Each row below is a small network's average activation on inputs in which a field has the value named, seen along a few directions.
Related values have similar rows: they may be neighbours, one step apart, or belong to one group.
(in the rows, 500 means zero)
Strong random noise was added to every row along 5 fixed directions; ignore it. To show where, here is one row again and again, with new noise each time:
[602 507 444 474 681 488 464 441 435 445 610 425 507 582 588 567 515 297
 533]
[476 641 616 713 479 555 656 465 528 470 588 504 404 526 456 649 370 363
 520]
[591 668 445 660 696 592 444 496 306 570 546 445 409 533 386 403 594 426
 588]
[409 612 572 481 363 728 531 542 613 663 417 575 351 361 488 324 399 550
 417]
[582 505 363 493 603 594 455 489 446 596 506 449 450 558 432 473 694 476
 477]
[512 560 473 672 546 675 619 502 548 652 569 494 414 594 384 666 626 436
 455]
[533 561 537 549 690 667 539 490 538 607 656 487 470 573 613 627 447 258
 494]


Field RERAL:
luver: [484 419 500 526 421 406 555 533 510 495 408 567 591 556 414 624 551 619
 482]
dogit: [572 694 531 732 548 424 514 435 306 374 521 436 410 467 353 438 461 478
 591]
vilon: [491 516 547 631 437 206 514 489 359 267 479 476 594 541 454 567 450 544
 662]
lefa: [499 264 408 342 298 237 519 499 526 320 369 522 589 548 409 499 635 726
 414]
rig: [521 533 525 581 684 476 446 554 406 525 590 503 529 565 471 540 506 504
 610]
bis: [414 310 458 582 198 481 732 536 612 567 369 595 488 596 158 674 703 835
 314]
zaz: [465 667 564 824 354 355 619 474 462 380 480 455 454 478 310 673 500 553
 614]
neru: [469 504 474 572 432 452 519 520 495 490 444 488 544 523 434 551 616 603
 566]
vezag: [516 337 454 355 426 573 520 440 730 567 536 473 582 485 658 668 524 417
 370]
doku: [552  31 147 117 375 389 403 479 567 548 326 496 690 597 446 504 861 763
 271]
muku: [380 400 529 495 328 460 616 523 701 457 498 530 493 538 484 667 581 601
 432]
pezus: [445 668 639 777 472 578 624 516 513 513 592 492 407 463 391 565 456 500
 561]
Each value of RERAL is a pair of two hidden parts, and every pair occurs once (2 first parts, 6 second parts).
vilon and zaz share the first part; vilon and rig share the second. Which value has the first part of rig and the second part of zaz?
> pezus
lefa and muku share the first part; lefa and luver share the second. Which value has the first part of luver and the second part of muku?
> neru

Field VAFO:
zizo: [403 408 418 514 167 376 566 515 526 496 318 560 538 508 304 512 643 795
 427]
fidip: [683 438 370 208 803 741 291 500 534 669 533 482 466 520 650 314 642 380
 385]
bepul: [498 570 506 590 317 786 592 464 555 686 399 534 371 402 344 398 526 565
 367]
lasi: [433 410 496 457 461 596 475 608 457 718 361 618 527 435 399 340 499 705
 414]
gokes: [396 610 659 608 653 675 543 600 556 721 708 551 488 497 641 519 420 426
 563]
vavoz: [424 545 550 366 526 736 476 514 700 608 505 515 400 398 631 409 432 432
 407]
zuve: [468 547 551 710 550 485 601 589 444 580 539 543 463 592 334 610 585 614
 548]
visu: [590 315 320 442 265  60 496 423 427 159 312 358 622 533 307 637 735 706
 560]
zasa: [614 440 292 366 382 148 423 322 351 131 475 311 562 519 500 524 571 419
 537]
nedez: [548 464 465 633 765 449 519 535 352 477 664 545 590 756 440 691 520 403
 570]
kimur: [524 414 412 371 502 485 445 492 571 445 514 438 532 528 548 524 633 490
 493]
gizi: [536 251 313 502 201 286 659 385 729 367 368 429 523 592 399 849 842 632
 389]
Each value of VAFO is a pair of two hidden parts, and every pair occurs once (2 first parts, 6 second parts).
zuve and nedez share the first part; zuve and zizo share the second. Which value has the first part of zizo and the second part of nedez?
> lasi
bepul and gizi share the first part; bepul and fidip share the second. Which value has the first part of fidip and the second part of gizi?
> kimur
